Each row below holds a small network's activations on one input, seen along a few directions.
Each table varies a few parts of the input and shows all the possible inputs, shuffled.
Descriptions start from the smaller parts, as in this example, which fits no table here: one of 4 places along a line, together with either a single point or one of 11 places around a ring or (one of 2 separate values, together with one of 8 places around a ring).
Shared parts are said once, and a part with two or three values counts as separate values.
(in the rows, 128 means zero)

Other details of the inputs vary at random and push rows far along three fixed directions, the same in every table; ignore that.

Rows:
row 1: [137  67 158 117 117 122  70 127 132 137 142 125 139]
row 2: [187 173 111 187 134 166 125  89 115 177 161 165 131]
row 3: [147 100 129 116 140 119  87 157 119 129 171 110 162]
row 4: [123 110 145  95 117  81 114 130 128 104  81 110 116]
row 5: [103 136 110 129 126 121 155 137 150 121  88 114  87]
row 6: [125 113 171 134 117 122  84 145 131 122 162 120 140]
row 7: [ 95  82 135 121 187 228 141 136  90 106  70 141 197]
row 8: [124 157  92 141 116 102 166 123 150 140 116 130  71]
row 9: [164 156 122 122 117  83 107 134 122 141 178 116 131]
row 10: [ 70  70 138 117 155 223 158 132 110 106  99 147 189]
row 11: [144 149 116 170 115 176 150  87 127 176 172 170 140]
row 12: [168 153 157 153 119 127  85 120 121 141 186 141 136]
row 13: [146 168  93 179 124 160 160  89 146 180 127 157  95]
row 14: [113 122 111  90 132  88 135 162 133 108 116  91 130]
row 15: [140 116 161 130  89  80  89 109 143 136 152 125 102]
row 16: [ 98 120 116 108 151 129 151 152 133 103  64 102 121]
row 17: [139 182 127 107 102  57 141 129 138 115 151 112  92]
row 18: [ 77 110 138 109 126 129 160 146 135  89  91 122 117]
row 19: [149  74 152 115 127 120  69 133 125 135 134 122 151]
row 20: [147 101 132 126 140 114  81 159 118 123 166 114 147]
row 21: [152 124 114 161 158 192 126 111  99 147 146 165 170]
row 22: [131 119 155 105 127 121  99 144 110 113 170 120 167]
row 23: [142 128 171 126 129 123  82 143 114 115 161 122 153]
row 24: [117 163  86 125 108  99 180 119 153 146 114 122  81]
row 25: [117 144 102 127 138 115 152 139 141 118  82 111  97]
row 26: [120 125 125 138 127 172 157  74 118 136  77 166 131]
row 27: [126 135 124  95 133  86 127 155 121 101 130  98 133]
row 28: [ 93 138 137 128 116 122 159 131 148 107  93 122  97]
row 29: [149 178 108 162 125 147 164  88 126 148 139 169 112]
row 30: [ 97 125 102 105 127 117 166 140 143 118  99 111 106]
Description of these inputs: one of 5 places around a ring, together with either a single point or one of 5 places along a line.
The inputs of row 14 and row 24 match in every part but the place on the ring of 5. If row 25 is changed in the same way as row 14 into row 24, which row does it become? -> row 5
Which other rows does row 18 become when the place on the line of 5 takes its other values? List them by row number. -> row 6, row 10, row 11, row 28
List by row number the other rows that have the place on the ring of 5 in common with row 2. -> row 4, row 7, row 9, row 21, row 27
Which other rows does row 23 become when the place on the line of 5 takes its other values? List them by row number. -> row 12, row 17, row 22, row 29
Which other rows does row 15 become when the place on the ring of 5 takes its other values? List them by row number. -> row 1, row 4, row 19, row 26

Rows:
row 31: [131 167 111 116 127  87 147 123 123 116 113 109 115]
row 32: [164  90 163 122 123 123  50 137 133 134 133 117 136]
row 33: [ 63 149 170  80  85  88 177 123 143  83  70 123  74]
row 34: [ 93  54 141 141 160 223 148 115 101  99  94 173 185]
row 35: [156 179  91 157 130 161 173  94 130 178 158 165 141]
row 36: [145 165  87 172 137 189 158 108 134 163 159 157 119]
row 37: [115 104 202 111  88 111  71 110 137 117 172 111 149]
row 38: [130 154 127 130 115  80 144 106 143 104  91 141  67]
row 39: [113  58 131 121 157 191 112 127 111 125  89 132 159]
row 40: [121 145  97 113 130  93 142 132 138 120 110 124  85]
row 41: [155 136 103 165 121 156 147  79 148 180 101 159 110]
row 42: [137 103 170 131 109  92  83 154 116 113 181 128 150]
row 43: [139 147  91 179 132 172 160  99 132 179 139 149 107]
row 44: [141 109 136 111 116 103  81 169 128 121 190 103 144]
row 45: [ 92 114 125 100 124  94 152 147 154 118  52 102 108]
row 46: [150 151  75 170 131 173 156  87 130 174 152 171 116]
row 47: [133 127 176 149 122 107  81 161 127 104 185 119 133]
row 48: [103 143 108  83 146  92 163 139 127  92  78 116 114]
row 49: [103  79 119 108 172 203 141 133  98 118 120 149 203]
row 50: [ 89 132 127 120 135 108 148 148 153 120  60  99  97]
row 51: [107 154 118  96 129  98 163 153 118  92  85  97 137]
row 52: [152 138 154 116 138 114  91 167 124 125 200 110 155]
row 53: [108  50 121 123 151 182 124 127 114 132 109 129 167]
row 54: [160 126 157 115 134 111  61 143  95 107 155 107 159]
row 55: [138 186 124 127 132 105 151 140 121 115 126 104 114]
row 56: [190 166 104 171  83  70 103 106 151 199 208 133  84]
Describe the family of inputs behind these rows. -> either one of 2 separate values or (one of 4 places along a line, together with either a single point or one of 5 places along a line)
A walk changes only the place on the line of 5. It starts at row 55 and steps to row 52. List the rest of the walk in order. -> row 36, row 43, row 50
A walk changes only the place on the line of 4. It starts at row 36 and steps to row 44. List the rest of the walk in order. -> row 46, row 40

Rows:
row 57: [155 198  76 149  98  96 188  69 154 162 152 163  69]
row 58: [171 105 142 147 103  80  63 123 126 149 176 127 120]
row 59: [156 105 131  89 103  45  73 157 132 110 177  85 120]
row 60: [179 140 159 148 131 125  72 132  98 140 230 149 155]
row 61: [172 144 157 174 109 149  99  86 116 163 177 167 139]
row 62: [111 105  74 174 170 244 184 114 109 153  97 175 160]
row 63: [ 97 166 119 141 116 165 191  97 147 119  70 152  84]
row 64: [130 177 104  84 104  29 151 141 157 124  94  90  77]
row 65: [113  99 127 157 174 252 168  86 101 137  55 182 186]
row 66: [ 88 177  97 130 117 147 219  97 135 130  72 131 108]
row 67: [207 177 119 184 142 159  99  99  98 184 216 173 144]
row 68: [198 153 113 195 137 171  78 109 132 204 221 154 153]
row 69: [101  88 179  97 126 108 100 150 113  72 104 111 153]
row 70: [172 231  81 199 117 136 174  80 150 190 154 153  88]
row 71: [186 223  87 169 102 116 177  49 134 174 175 170  84]
row 72: [107  91 159  75 147 137 102 167 103  95 109 106 191]
row 73: [ 99  80 155  79 121 119 112 160 126 101 137 113 164]
row 74: [ 72 123 106 124 128 139 193  98 137 107  47 151 106]
row 75: [ 94  85 155 108 134 137 113 170 138 104 152 106 158]
row 76: [149  76 122 162 149 216 102 114 108 185 174 150 194]
row 77: [126 153 108  78  83  10 147 153 161 116 106  77  63]
row 78: [116  57 161 133 142 204  93 136 105 147 181 140 212]
row 79: [ 44 105 132  63 157 135 170 170 123  67  30  80 157]
row 80: [111  58 165 136 136 182  83 123 109 126 147 154 185]
row 81: [140 104 169  95 118  55  56 164 136 112 147  79 111]
row 82: [168 200 110 179 110 140 154  82 155 170 128 159  74]
row 83: [123  78 156 100 141  96  89 156 120  95  92 102 146]
row 84: [163 121 151 162 119 118  78 148 124 147 234 142 144]
row 85: [196 130 126 152 144 128  57 139 103 157 215 140 153]
row 86: [100  93 107 143 149 208 162  93 124 152  73 153 132]
row 87: [149 117 137 122 112  69  83 172 151 135 185  81 110]
row 88: [150 210 101 143  93 110 194  79 138 162 127 153  92]
row 89: [ 78 159 109 116 103 105 191 100 159 125  67 130  58]
row 90: [121  93 109 158 171 237 164  86 110 150  56 177 170]
row 91: [ 86 112  94 133 138 172 185 114 146 123  44 137  89]
row 92: [ 64  93 104  46 161 117 166 161 120  53  25  84 142]
row 93: [121  63 178 126 162 217  71 134  96 125 131 142 204]
row 94: [135 164  95  97 100   9 145 163 153 106 124  91  47]
row 95: [103  81 142  93 153 137  94 168 118 116 118  92 178]
row 96: [111 173 104 151  97 121 173  92 168 144 109 154  55]
row 97: [148  98 152 118  99  51  70 147 136 122 148  97 104]
row 98: [154 153 150 133 125  72  74 176 116 107 186  95 129]
row 99: [ 76 153 103 137 151 177 217 126 115  95  63 143 123]
row 100: [157 117 179 111 115  54  64 153 126 102 146  99 132]
row 101: [110  89 130 116 165 146  94 186 109  94 124 104 169]
row 102: [122  88 170 144 139 221  91 109  98 138 148 160 184]
row 103: [143 126 150 108 116  58  89 165 134 111 198 120 114]
row 104: [140 215  95 177 105 132 198  88 151 161 136 147  81]
row 105: [129 157 131  98 100  24 121 162 172 100  94  75  39]
row 106: [ 57 100 122  44 166 124 173 159 110  39  26  85 152]
The inputs of row 94 and row 67 match in every part but one. If row 62 is changed in the same way as row 94 into row 67, which row does it become? -> row 98
The inputs of row 106 and row 57 match in every part but one. If row 70 is changed in the same way as row 106 into row 57, which row does it become? -> row 75
Describe the family of inputs behind these rows. -> one of 5 places around a ring, together with either one of 4 places along a line or one of 6 places around a ring
List by row number the other rows that have the place on the ring of 5 in common with row 81. -> row 64, row 68, row 83, row 85, row 90, row 92, row 95, row 101, row 105
List by row number the other rows that have the place on the ring of 5 in common with row 66. -> row 60, row 61, row 63, row 69, row 71, row 88, row 99, row 102, row 104
A walk changes only the place on the line of 4. It starts at row 74 and steps to row 80. List the rest of the walk in order. -> row 89, row 96
Which other rows does row 93 become when the place on the line of 4 takes its other values? List them by row number. -> row 65, row 82, row 100
